Each row below holds a small network's activations on one input, seen along a few directions.
Each table varies a few parts of the input and shows all the possible inputs, shuffled.
A made-up example of a description, with smaller parts first: one of 8 places around a ring, together with either a single point or one of 11 places around a ring or (one of 3 separate values, together with one of 6 places along a line).
Shared parts are said once, and a part with two or three values counts as separate values.
In the rows, 128 means zero.

Other details of the inputs shift rows strongly along two fixed directions, in all tables alike. That doesn't count.

Table:
r1: [122 133 127 117 140 111 144 102 145 140 173 126 102 136 115]
r2: [158 117 130 153 140 150  99 184 113 115  46 120 159  97 157]
r3: [107 124 117 142 135 103 148 117 142 115 165 124 104 145 105]
r4: [106 121 120 134 153 104 169 122 137 127 158 115  93 171 127]
r5: [166 122 156 135 128 142 131 212 148  46  23 105 145 119 145]
r6: [174 115 140 138 122 171  69 174 103 133  38 139 191  75 164]
r7: [159 123 132 156 129 135  89 181 122 103  55 124 167  77 138]
r8: [101 115 118 156 154  89 172 143 133 102 142 115 107 168 127]
r9: [117 128 120 121 136 119 140  95 145 139 179 128  98 135 108]
r10: [104 117 118 138 157 102 170 125 140 126 157 116  94 170 133]
r11: [186 172 200   7  30 236  50  31 118 176 147 178 190 112 125]
r12: [103 116 113 163 165  76 174 158 152  93 140 110  96 150 120]
r13: [154 124 120 148 135 148  99 186 117 122  43 119 149  78 153]
r14: [154 118 131 159 129 143  96 183 107 104  49 124 172  98 148]
r15: [ 99 113 113 166 164  80 184 159 137  89 130 104  97 173 123]
r16: [102 129 117 134 132 106 151 125 127 129 148 126 114 142 125]
r17: [112 128 124 140 141  94 153 126 141 114 157 122 108 146 112]
r18: [120 131 120 128 139 118 140 106 143 132 166 120  96 134 109]
r19: [140 151 147  84  75 162  80  71  98 178 155 162 171 106 125]
r20: [109 135 117 113 132 118 148 105 132 152 162 126  99 143 124]
r21: [114 119 122 142 128 122 137 124 119 119 140 129 129 150 121]
r22: [120 148 130  73  82 167  99  38 112 197 201 158 127 128 114]
r23: [ 96 127 108 137 126 113 151 118 128 128 156 123 103 147 112]
r24: [128 155 137  85  69 169  84  52 101 180 180 158 151 119 112]
r25: [172 119 139 138 144 138  91 176 130 124  61 132 170  65 156]
r26: [104 128 112 122 144 111 158 116 137 143 158 123  94 145 130]
Each input here is: one of 2 separate values, together with either a single point or (one of 3 separate values, together with one of 4 places along a line).
Changing only the choice among 2 separate values turns r23 into r22. The same change can be made to r12. Which row results? -> r25
Change only the place on the line of 4 in r22. List by row number the other rows that result. -> r13, r20, r26
Change only the place on the line of 4 in r9. List by row number the other rows that result. -> r1, r18, r25
Change only the choice among 2 separate values in r21. List by row number the other rows that result. -> r6

Table:
r27: [131 134 142 116 129 121 145 117 154 104 150 123 110 143 111]
r28: [ 90 139 106 104 124 126 157  64 133 171 211 130  72 162 106]
r29: [155 154 155  80  66 172  62  59 113 168 165 164 170  91 108]
r30: [ 81 106  98 186 173  69 203 182 140  72 118  90  81 187 124]
r31: [ 76 136 111 124 108 113 157  63 114 148 220 134  97 189  96]
r32: [149 111 129 172 168 101 146 223 157  55  42  97 126 104 139]
r33: [187 136 149  99  95 195  44 142  99 171  48 152 199  50 166]
r34: [161 122 136 151 135 129 102 188 136  89  52 120 157  81 134]
r35: [113 128 141 115 115 129 149 106 121 120 153 131 126 178 127]
r36: [ 94 129 118 132 118 118 150  96 115 131 174 130 115 171 115]
r37: [152 114 141 153 130 140 113 193 109  92  37 125 177 115 159]
r38: [170 153 176  63  73 180  71  67 128 153 154 163 171 104 119]
r39: [144 108 112 187 146 113  87 185  93 129  67 134 185  75 151]
r40: [108 128 130 123 114 125 144 105 117 127 157 132 126 170 122]
r41: [153 131 139 103 131 160 118 143 131 138  88 126 134 116 152]
r42: [101 127 113 145 154  73 156 103 147 134 201 127  95 136 102]
r43: [119 138 119 102 118 146 125  92 125 166 160 135 110 130 126]
r44: [183 126 132 124 114 171  22 134  88 199  72 165 216  14 166]
r45: [111 103  96 180 201  85 195 228 162  74  59  77  69 141 151]
r46: [108 156 142  74  88 133 135  20 143 157 251 148  99 166  81]
r47: [102 112 102 154 188  89 207 179 162  91 110  86  53 167 134]
Changing only one part turns r40 into r45. The same change can be made to r35. Which row results? -> r41
Describe the family of inputs behind these rows. -> one of 3 separate values, together with either a single point or one of 6 places along a line
Change only the place on the line of 6 in r38. List by row number the other rows that result. -> r27, r29, r32, r34, r46
Change only the choice among 3 separate values in r30. List by row number the other rows that result. -> r33, r46

Table:
r48: [131 137 140 107 126 132 142 116 149 114 141 123 109 143 119]
r49: [106 120 110 147 149 109 159 139 129 121 133 113 101 153 130]
r50: [125 155 162  57  59 171 107  20 114 165 218 162 141 169 102]
r51: [113 127 123 138 124 116 128 115 120 134 155 135 133 137 119]
r52: [168 138 159 101  90 173  82 128 114 125  86 144 178 103 139]
r53: [113 127 125 140 119 118 125 117 114 129 146 135 140 138 121]
r54: [136 120 115 138 149 127 125 161 132 135  92 120 123 100 145]
r55: [117 119 106 156 161  94 148 145 141 122 138 115 102 122 121]
r56: [113 134 128 112 141 110 171 109 163 114 172 113  73 161 107]
r57: [113 120 108 157 155  96 148 144 137 118 136 116 106 127 121]
r58: [143 122 133 136 120 149 101 153 104 132  77 134 167 109 152]
r59: [150 124 128 131 131 148  98 155 119 143  80 132 152  88 150]
r60: [106 120 111 156 150  92 152 138 133 117 145 119 110 137 120]
r61: [153 137 153 101 104 157 105 120 129 125 112 138 151 119 130]
r62: [132 120 119 143 142 129 126 160 123 127  90 122 134 113 146]
Describe the family of inputs behind these rows. -> one of 3 separate values, together with one of 5 places along a line
Changing only the choice among 3 separate values turns r51 into r49. The same change can be made to r55. Which row results? -> r54
A walk changes only the place on the line of 5. It starts at r50 and steps to r52. List the rest of the walk in order. -> r61, r48, r56
Change only the choice among 3 separate values in r53. List by row number the other rows that result. -> r50, r58

Table:
r63: [152 113 130 174 165 106 142 217 156  51  43  94 120 112 129]
r64: [123  97  88 228 148  90  69 186  61 147  75 143 211  61 149]
r65: [ 78 117  83 144 161  98 184 124 134 149 165 108  58 162 124]
r66: [171 120 133 131 136 146  70 167 114 158  54 147 189  43 168]
r67: [199 135 188  92  72 188  46 148 105 115  45 162 235  72 155]
r68: [ 90 136 121 118 146  84 190  98 149 125 198 118  74 183 110]
r69: [ 97 151 122 106 113 111 157  74 145 136 208 124  79 157  87]
r70: [132 101  97 202 204  80 167 237 165  59  50  81  89 102 138]
r71: [134 165 170  53  41 174  93  16 127 144 218 163 145 149  82]
r72: [ 67 112 101 153 178  82 239 134 159  83 174  85  31 237 110]
r73: [160 146 159  68  93 170  72  47 114 198 183 168 169 102 134]
r74: [144 140 164  82 104 145 117  65 132 147 184 150 143 152 119]
r75: [127 117 112 165 153 122 149 216 121  95  31  98 125 125 160]
r76: [132 149 138  66  80 186  87  29  99 211 197 159 138 137 129]
r77: [170 124 122 138 126 155  61 170 120 147  56 140 175  26 145]
r78: [ 74 124 120 128 128 111 207 118 146  84 168 107  69 228 109]
Describe the family of inputs behind these rows. -> either a single point or (one of 3 separate values, together with one of 5 places along a line)
